Each row below holds a small network's activations on one input, seen along a few directions.
Each table varies a few parts of the input and shows all the possible inputs, shuffled.
A made-up example of a description, with smaller parts first: one of 6 places along a line, together with either a single point or one of 11 places along a line or (one of 2 separate values, together with one of 8 places around a ring).
Shared parts are said once, and a part with two or three values counts as separate values.

A family of inputs:
R1: [-19 0 15 -15 -66 41 7 17 -5 -11 -79]
R2: [-11 -38 55 -85 59 -14 -117 -46 -28 36 72]
R3: [48 43 8 38 -29 -36 33 -15 30 -9 44]
R4: [-6 -5 -23 -15 15 3 -22 85 -5 1 -52]
R5: [5 -7 -41 20 45 12 44 25 -26 -31 9]
R6: [-48 11 -56 34 42 12 9 16 -46 6 13]
R7: [-21 -12 -53 5 55 2 -52 11 -4 -12 -55]
R8: [37 32 39 -16 -27 -31 65 -59 38 5 49]
R9: [63 17 -4 16 -46 2 -25 -12 81 10 -10]
R10: [-21 -21 -31 70 -3 18 51 21 -13 -16 -16]
R11: [13 -42 56 -26 71 -48 -55 -24 -80 66 112]
R12: [31 27 52 -45 -43 -11 1 -42 82 8 -4]
R13: [-17 10 11 22 -52 34 68 1 -44 -14 -23]
R14: [-54 -14 -29 -3 -22 17 -9 22 20 -40 -60]
Question: What do these inputs look like to the network?
Answer: one of 2 separate values, together with either a single point or one of 6 places along a line
Question: The inputs of R3 and R9 match in every part but the choice among 2 separate values. If R10 is changed in the same way as R3 into R9, which row does it become?
Answer: R14

A family of inputs:
R15: [40 5 37 -29 -32 -16 -9 -14 48 21 6]
R16: [-43 10 -44 38 -28 25 87 35 -24 -71 -75]
R17: [36 4 39 -27 -49 -13 -17 -32 30 26 -10]
R18: [32 19 27 -13 -30 -37 -1 -28 44 15 22]
R19: [-10 -29 44 -12 68 9 -28 -32 -59 43 73]
R20: [-44 17 -65 32 -40 9 43 48 15 -52 -90]
R21: [-32 30 -83 43 -24 20 68 50 7 -59 -63]
R22: [20 4 49 0 -22 -16 40 -34 3 -2 39]
R23: [-6 -23 22 -23 53 -12 -73 -16 -19 55 68]
R24: [5 -29 30 -43 67 13 -82 -9 -13 56 46]
R25: [-26 20 -59 44 -29 13 65 50 -16 -66 -79]
R26: [6 -15 3 -7 73 0 -48 -18 -25 45 91]
R27: [6 -26 29 -5 60 -7 -50 -16 -49 40 77]
R28: [41 19 32 0 -27 -30 24 -23 10 5 32]
R29: [3 -41 34 -39 49 9 -94 -28 -25 48 39]
R30: [-35 4 -53 20 -29 29 28 56 29 -62 -103]
R31: [40 24 12 8 -21 -23 23 -26 34 18 48]
R32: [-33 5 -54 14 -40 28 22 38 10 -60 -120]
Question: What do these inputs look like to the network?
Answer: one of 3 separate values, together with one of 6 places along a line
Question: Which other rows does R21 become when the place on the line of 6 takes its other values? List them by row number.
Answer: R16, R20, R25, R30, R32

A family of inputs:
R33: [31 -25 39 -20 89 -8 -42 -28 -12 40 113]
R34: [34 2 33 -46 -28 0 12 -9 35 10 -6]
R35: [7 22 -31 19 13 1 69 24 9 -47 -6]
R36: [17 17 28 -3 -23 6 57 -6 22 -19 -6]
R37: [9 22 32 10 -49 9 52 -23 2 -7 -10]
R38: [-12 -3 -30 -19 37 22 -28 42 11 -31 -17]
R39: [-12 4 -39 8 26 8 -48 28 0 -10 -32]
R40: [0 13 39 13 -62 -27 42 -8 -19 -22 -4]
R41: [44 15 0 -4 -31 -25 -17 -6 45 13 3]
R42: [-14 -5 -47 13 28 25 28 50 -6 -44 -14]
R43: [24 0 -17 -15 -4 -9 -61 -1 32 8 -18]
R44: [-24 -2 2 28 -38 -18 59 2 -50 -42 -25]
R45: [21 -26 61 -38 84 3 -27 -43 -36 58 88]
R46: [-25 -22 -4 -19 32 36 -21 18 0 -18 -45]
R47: [28 29 6 9 -14 -5 46 14 43 -31 18]
R48: [-6 -33 36 -18 -32 -12 -53 -15 2 2 -35]
R49: [5 1 12 4 65 -23 -51 -34 -20 87 113]
R50: [12 -24 20 -42 2 19 -34 -9 33 4 -32]
R51: [13 34 -12 -3 -37 -31 -10 -6 54 43 12]
R52: [34 47 -10 27 -29 -19 36 5 21 -7 5]
R53: [-14 0 -57 43 17 12 8 34 -16 -24 -30]
R54: [-4 11 -10 7 4 14 79 5 -12 -34 -30]
R55: [0 55 -26 24 -45 -26 35 6 29 11 27]
R56: [-46 10 -51 16 16 3 -46 26 14 15 -20]
R57: [36 -16 25 1 71 -21 -60 -36 -30 56 106]
R58: [-35 -19 -22 15 -9 42 26 14 -44 -22 -39]
R59: [-41 -22 8 -9 -6 3 -37 19 -42 -18 -44]
R60: [-43 -22 -4 30 -8 7 21 24 -55 -24 -50]
R61: [6 23 -47 44 -6 -12 47 11 -6 -34 -13]
R62: [-13 7 -29 -9 -13 -16 -59 -3 45 28 -5]
R63: [23 -4 -6 -44 8 4 -41 15 43 -11 -4]
R64: [-24 -14 -25 -2 20 37 37 32 -28 -29 -38]
R65: [-17 -5 -7 30 -28 19 63 -16 -25 -34 -27]
R66: [15 -9 49 -19 -62 -30 -6 -16 4 7 -10]
R67: [11 -36 60 -24 45 7 -39 -57 -55 53 98]
R68: [-47 6 -69 50 7 6 10 31 -2 0 -17]
R69: [-25 37 -59 46 -13 -19 55 9 5 -4 -3]
R70: [4 -36 75 -16 50 -28 -43 -47 -67 57 86]
R71: [-36 -20 0 -9 7 38 -27 2 -21 -9 -49]
R72: [19 -4 41 -23 -48 1 4 -32 23 13 -13]
R73: [46 14 16 -27 -13 -10 5 7 60 5 8]
R74: [-1 -23 23 -31 -22 19 -39 -26 12 7 -34]
Question: The inputs of R48 and R50 match in every part but one. If R44 is changed in the same way as R48 into R50, which row does it become?
Answer: R54
Question: The inputs of R47 and R37 match in every part but one. If R33 is changed in the same way as R47 into R37, which row does it become?
Answer: R67
Question: What do these inputs look like to the network?
Answer: one of 6 places along a line, together with either a single point or one of 6 places around a ring
Question: List by row number the other rows that have the place on the line of 6 in common with R49.
Answer: R51, R55, R56, R62, R68, R69
Question: A walk changes only the place on the line of 6. It starts at R56 and steps to R39. List the rest of the walk in order.
Answer: R38, R46, R71, R59
Question: Which other rows does R41 become when the place on the ring of 6 takes its other values? List them by row number.
Answer: R39, R43, R52, R53, R61

A family of inputs:
R75: [37 33 -4 -2 -10 -31 -2 -11 52 24 41]
R76: [-1 -51 55 -32 76 15 -70 -39 -73 61 76]
R77: [-8 6 -48 13 54 6 -35 18 1 20 28]
R78: [9 28 9 22 -46 -18 84 -6 -5 -32 -15]
R79: [24 36 -5 28 -25 -25 56 -12 12 1 47]
R80: [-33 -3 -31 44 16 20 50 26 -52 -32 -21]
R81: [0 9 19 -6 -66 1 55 -2 21 -37 -61]
R82: [-28 7 -46 41 41 3 23 16 -37 -4 29]
R83: [-30 -26 -22 -8 4 28 -39 27 -1 -24 -67]
R84: [16 3 17 -21 -63 -5 -6 -2 45 -11 -56]
R85: [-12 -14 -33 -13 32 17 -66 31 19 7 -13]
R86: [-46 -20 -21 12 0 35 22 26 -29 -43 -71]
R87: [34 14 6 -30 -31 -17 -33 0 67 10 -4]
R88: [38 -22 104 -46 18 -30 -39 -71 -21 61 86]
Question: What do these inputs look like to the network?
Answer: one of 2 separate values, together with either a single point or one of 6 places around a ring
Question: The inputs of R85 and R87 match in every part but the choice among 2 separate values. If R76 is changed in the same way as R85 into R87, which row does it become?
Answer: R88
Question: Which other rows does R84 become when the choice among 2 separate values takes its other values? List them by row number.
Answer: R83
Question: Which other rows does R75 become when the choice among 2 separate values takes its other values? List them by row number.
Answer: R77
